These are the activations of a small neural network, seen along a few directions. Each row is one input.
Each table varies a few parts of the input and shows all the possible inputs, shuffled.
A made-up example of a description, with smaller parts first: one of 5 places around a ring, together with either a single point or one of 9 places around a ring or (one of 3 separate values, together with one of 4 places along a line).
Shared parts are said once, and a part with two or three values counts as separate values.
In the rows, 128 means zero.

Other details of the inputs vary at random and push rows far along three fixed directions, the same in every table; ignore that.

Rows:
r1: [ 33 170  96 185 130 143  87  94 124 186  81 144]
r2: [113 174 130 160  67  88 114  75  80 117 138  88]
r3: [119 144 119 133 110  53 144 157 134 117 164 112]
r4: [ 78 185 117 171  84 127 114  90  60 125  94  87]
r5: [ 97 155 125 154 103  42 145 141 147 107 160 121]
r6: [124 193 122 148  81 124 150  92  72  94 133 106]
r7: [118  90 134 113 165 193 113 142 157 154  99 146]
r8: [139 188 119 130  95 147 145  98  57 125 126 109]
r9: [141 182 115 137  94 142 151  94  58 112 112 110]
r10: [ 93 120  93 154 151 111 127 153 152 151 133 168]
r11: [173 191 139  85 106 172 147  77  69 119 100 102]
r12: [129 161 135 123  96 127 134 142 113 117 134 107]
r13: [ 97 137 114 168  90  46 146 184 154 104 210 117]
r14: [121 144 118 147 115  76 158 131 136 103 167 134]
r15: [159 118 145  93 138 143 145 148 138 127 124 136]
r16: [ 66 123 118 169 127 106 109 148 151 160 130 131]
r17: [182  81 146  88 122 136 123 138 140 112 155 107]
r18: [181 134 156  86 121 114 167 129 105  94 139 108]
r19: [ 99 118 123 151  95  52 133 172 156 111 193  85]
r20: [165  73 155  84 169 141 151 136 144 115 132 128]
r21: [ 76 101 115 146 161 156 102 143 189 163 110 159]
r22: [ 84 110 108 145 151 131 108 175 184 154 108 168]
r23: [ 71 149 117 169 122 174  74  72 105 161  58 153]
r24: [185 140 147  99  92 145 131  74  58 106 117  83]
r25: [172  95 136  76 169 183 139 145 152 139  92 158]
r26: [ 91 162 103 165 113 130 128 123 134 147 127 151]
r27: [116 142 108 160  89  47 154 167 137 107 196 112]
r28: [185  90 147  76 136  89 162 145 133  97 184  85]
r29: [161 165 144 114  67 156 115  78  80 113 135  76]
r30: [183  40 154  71 171 184 114 148 174 133 127 153]
r31: [183 112 144 107 183 163 124 139 140 130 125 115]
r32: [ 96 100 128 162 105  54 105 156 159 138 177 123]
r33: [116 102 131 119 155 124 127 139 144 144 136 130]
r34: [ 41 168 110 184 122 152  94  88 111 158  69 137]
r35: [ 37 130 110 181 149 109  99 156 160 153  86 181]
r36: [ 93  80 132 132 179 162 113 139 157 145  88 164]
r37: [108 106 120 123 171 159 119 144 150 137  71 176]
r38: [190 115 145  93 129 115 180 137 113  85 166 121]
r39: [164 146 144 112  92 162 115  74  53 106  98  89]
r40: [135 187 139 116 104 166 136  82  76 108  81 114]
r41: [132 173 125 130 121 206 135  87  56 124  70 138]
r42: [160 114 141 104 117 104 124 105 127 120 161 109]
r43: [105 116 117 154 107 112  95 124 131 153 126 126]
r44: [161 130 132 109 124 154 152 135 114 121 140 133]
r45: [ 93 139 117 162 101  13 146 168 149 103 175 116]
r46: [ 79 113 116 172 109  69  95 136 172 149 160 137]
r47: [109 127 132 139 126  96 138 116 139 120 142 115]
r48: [152  43 152  97 177 150 111 139 163 124 116 163]
r49: [140 144 121 127 107 124 151 139 139 106 165 124]
r50: [124 112 124 165 164 112  78 147 160 155 133 140]
r51: [200 127 146  92 185 169 132 148 140 126 110 136]
r52: [137  88 132 101 180 190 125 113 134 148  74 150]
r53: [ 82 140 113 151 140 128 113 139 170 161 104 166]
r54: [120  76 130 127 152 103 103 143 162 150 145 150]
r55: [204  93 135  74 140 157 168 158 142  94 162 127]
r56: [158 120 144  99 122  59 162 165 142 101 186 110]
r57: [ 75 155 113 155 132 187  98  91 124 178  70 141]
r58: [125 117 126 120 138 163 122 122 126 150 104 121]
r59: [139 119 123 134 116  70 163 158 129  80 178 121]
r60: [182 129 150  75 123 143 156 139 145  98 148 113]
r61: [145 200 111 160 139 187 113 107  78 144  90 126]
r62: [176 148 138 101  90 139 122  81  61 121 129  81]
r63: [ 96 116  99 143 172 147 124 136 172 161 114 192]
r64: [184  34 156  72 190 168 124 130 163 131 113 166]
Description of these inputs: one of 4 places along a line, together with either a single point or (one of 3 separate values, together with one of 5 places along a line).
The inputs of r37 and r39 match in every part but the place on the line of 4. If r56 is changed in the same way as r37 into r39, which row does it become? -> r54
The inputs of r2 and r5 match in every part but the place on the line of 4. If r64 is changed in the same way as r2 into r5, which row does it become? -> r18
A walk changes only the place on the line of 4. It starts at r63 and steps to r11. List the rest of the walk in order. -> r1, r42

Rows:
r65: [ 96  77 148 125 115 135  98  73 117 127  97 122]
r66: [110 141 126 160 131  32 132 165 165 112 176 136]
r67: [113 167 130 156  44  90 126 129 103 103 179  83]
r68: [127 111 127 135 140  88 152 167 155 100 158 158]
r69: [212  89 162  75 177 114 176 170 144  84 170 105]
r70: [179 151 142  91 159 227  99  88  95 158  54 145]
r71: [ 62 115 104 163 121 102 125 166 162 138 126 183]
r72: [150 182 127 100  70 151 168  71  58 107 131  98]
r73: [106 178 102 182 110 124  96 107  81 155 129 111]
r74: [194  55 138  62 154 149 177 158 163  97 150 165]
r75: [151 156 144 101  61  65 178 133 108  76 182  97]
r76: [ 70 130 110 183 163 118  89 164 150 174 107 141]
r77: [223  94 158  77 164 115 164 162 141  79 170 129]
r78: [ 46 173 109 153 114 163 127 111 113 166  62 146]
r79: [110  78 149 127 129 120  84  83 110 140  98 116]
r80: [126 114 126 127 165 110 106 160 167 146 124 136]
r81: [196 169 154 108  53 116 135 115  61  92 176  52]
r82: [133 174 132 121 128 187 153 103  69 121  80 114]
r83: [216  73 146  70 184 141 135 146 170 126 145 146]
r84: [148  89 139 103 120 137 136 159 160 108 158 112]
r85: [ 90 192 105 167  96 116 134  98  98 131 106 137]
r86: [ 72 178 109 158 123 126 129 120 119 136  87 142]
r87: [167 137 125 132 144 132 137 129 111 115 131 134]
r88: [ 67 117 104 175 135 129  77 162 160 170 111 141]
r89: [ 92 117 129 149  89  59 123 159 184 119 191 123]
r90: [135 187 116 170  87  55 147 120  76  95 191  80]
r91: [187 156 138  82 127 168 173  79  82 100 127 116]
r92: [110 103 142 139 161 116 104  78  99 125  75 140]
r93: [176  71 135  80 182 217 102 120 171 169  88 170]
r94: [154 180 122 125 143 198 119  75  82 146  63 141]
r95: [152  49 159  77 188 157 140  86 124 105  72 165]
r96: [167 105 135 114 156 121 121 165 140 121 140 116]
r97: [123 154 118 146 155 159 116 132 108 134  84 137]
r98: [186  87 162  66 153 150 140 145 156 128 147  99]
r99: [121 148 116 143  84 162 121  97  98 133 145 105]
r100: [ 70 115 123 164 106  93 122 167 166 135 165 110]
r101: [115 148 121 123  93 131 151 137 102 107 121 118]
r102: [ 31 118  95 155 154 151 109 147 180 172  63 199]
r103: [ 93 173 108 166  89 130  93  92 102 164 133 104]
r104: [ 74  75 139 141  96  10 144 125 136  87 161 123]
r105: [ 74 170 118 155  81 109 150 135  94 123 125 106]
r106: [159  65 154  63 173 196 141 141 187 139 117 139]
r107: [127 201 140 152  84  27 160 134  94  89 187  51]
r108: [207 147 149  61  75 128 191 101  84  74 158  94]
r109: [150 150 119 127 112 206 101  84  75 157 107 109]
r110: [183 177 134 112 105 139 129  82  67 124 142  80]
r111: [133  66 123 129 128 106 129 169 194 121 182 145]
r112: [139  86 133 115 109  85 139 153 191 114 192 125]
r113: [126 186 134 111 134 198 149  85  77 136  59 121]
r114: [149 181 137 116  94 203  95  76  74 154  79 106]
r115: [140  89 129 103 136 156 130 119 170 136 154 139]
r116: [183  65 151  61 177 173 121 153 181 138 122 135]
r117: [ 83  91 136 170 132  26  88 117 129 125 140 115]
r118: [ 91 105 116 133 186 154 121 145 185 153  81 213]
r119: [ 51 103 107 176 165 155  75 163 174 195  92 158]
r120: [ 59 101 114 153 131 111 102 162 203 152 133 149]
r121: [ 85 193 120 168 119 129  97 111  95 168  92  98]
r122: [196  71 138  87 158 187 117 138 148 139 127 142]
r123: [ 59 129 100 173 154 117 121 163 157 140 101 173]
r124: [135  97 113 149 167 122 101 160 161 153 132 161]
r125: [ 77 181  95 179 152 161  98  88 108 174  75 161]
r126: [161 168 142 118 111  67 156 138 110  85 163  80]
r127: [134  81 119 116 120  65 174 169 163  94 208 139]
r128: [200 151 145  98 135 198 115 105  72 128  94 117]
r129: [109 167 108 168  96  93 145 127 102 109 143 129]
r130: [ 86 104 100 167 151  73 144 163 169 124 170 168]
Describe the family of inputs behind these rows. -> one of 6 places around a ring, together with either a single point or (one of 2 separate values, together with one of 5 places along a line)
The inputs of r87 and r129 match in every part but the place on the ring of 6. If r94 is changed in the same way as r87 into r129, which row does it become? -> r85
Change only the place on the line of 5 in r113. List by row number the other rows that result. -> r85, r86, r91, r118
A walk changes only the place on the ring of 6. It starts at r125 and steps to r91. List the rest of the walk in order. -> r72, r115, r103, r110
Change only the choice among 2 separate values in r73. List by row number the other rows that result. -> r110
Change only the choice among 2 separate values in r88. List by row number the other rows that result. -> r116

Rows:
r131: [154 175 129 123  81 179 111  86  71 139 115  88]
r132: [148 150 137 130  92  83 142 129  98  98 168  74]
r133: [157 159 138 125  99 146 121  86  73 126 124  83]
r134: [114  89 136 133 112  66 130 136 155 112 175 119]
r135: [ 94 147 121 172  99  67 112 143 136 129 166 103]
r136: [ 83 113 121 135 147 151 119 121 149 146  85 163]
r137: [ 86 168 112 174 105  79 128 146 126 129 154 120]
r138: [107 155 106 149 147 170 122 114 114 150  81 156]
r139: [ 65 166  97 178 123 117 114 118 117 148  96 157]
r140: [196  97 153  77 143 138 147 143 135 100 157 107]
r141: [138 154 132 138  88  99 127 130 111 119 165  85]
r142: [173 136 145  95 114 103 166 125 101  90 157 101]
r143: [ 99 124 105 157 142  94 130 171 175 136 155 159]
r144: [114 127 110 137 170 172 119 136 151 151  95 177]
r145: [154 175 138 120 105 147 144  97  68 113 110 107]
r146: [ 89 121 124 169 113  42 120 160 152 119 169 121]
r147: [177 109 148  90 151 186 123 103 111 130  92 131]
r148: [160 119 130  97 147 220 116 120 124 151  84 142]
r149: [175 122 150  96 108 103 145 116 105  95 157  87]
r150: [112  73 130 126 157 115 118 141 168 136 126 155]
r151: [182  86 154  81 159 116 154 151 156 100 149 130]
r152: [ 78 146 102 161 150 169 105 137 142 174  87 170]
r153: [167 118 137  94 127 115 166 126 118  90 147 127]
r154: [137  68 131 102 168 120 158 154 182 111 142 175]
r155: [139 143 141 120  84  71 171 125 104  83 175  94]
r156: [165 125 143  82 153 193 137 100 106 129  79 133]
r157: [132 170 132 131 106 129 132 118 100 122 129  98]
r158: [168 129 144  99 132 128 152 129 118 109 139 102]
r159: [ 73 171 110 187  95  99 100 114 103 148 120 105]
r160: [168 129 135 107 109  93 164 163 142  98 190 105]
r161: [ 83 104 112 163 156 132  83 140 169 170 116 161]
r162: [124  73 129 119 168 134 105 133 166 148 119 160]
r163: [ 86 140 112 164 104  59 127 175 170 129 178 119]
r164: [ 97  66 122 137 168  81 117 173 195 134 146 163]
r165: [143  71 127 113 185 103 145 173 193 116 147 180]
r166: [ 75 120 118 148 137 178  97  97 126 164  65 161]
r167: [146 117 138 103 134 187 112  80  96 140  84 132]
r168: [165 148 134 104 114 202 118 101  97 140 101 110]
r169: [143 140 134 119 115 108 141 148 134 116 158 106]
r170: [ 88 149 112 170 107 118  91 125 126 158 134 121]
r171: [ 53 186 100 193  93 126  88 121 105 164 107 120]
r172: [153  93 141  88 159 188 127 109 122 131  84 147]
r173: [127 163 121 136 128 159 133 109  93 137  98 125]
r174: [210  90 140  66 156 153 170 161 163 101 162 140]
r175: [122 143 137 123  94 131 135 100  91 110 122 103]
r176: [107 180 122 147  87 118 139  97  71 118 114 109]
r177: [115 121 127 147 131 123 100 116 130 143 118 134]
r178: [102  74 126 119 181 135 123 149 184 144 102 180]
Describe the family of inputs behind these rows. -> one of 6 places along a line, together with one of 8 places along a line
The inputs of r169 and r156 match in every part but the place on the line of 8. If r143 is changed in the same way as r169 into r156, which row does it become? -> r139
A walk changes only the place on the line of 8. It starts at r131 and steps to r170. List the rest of the walk in order. -> r161, r133, r177, r162, r167, r134
Change only the place on the line of 6 in r158. List by row number the other rows that result. -> r132, r133, r138, r159, r173
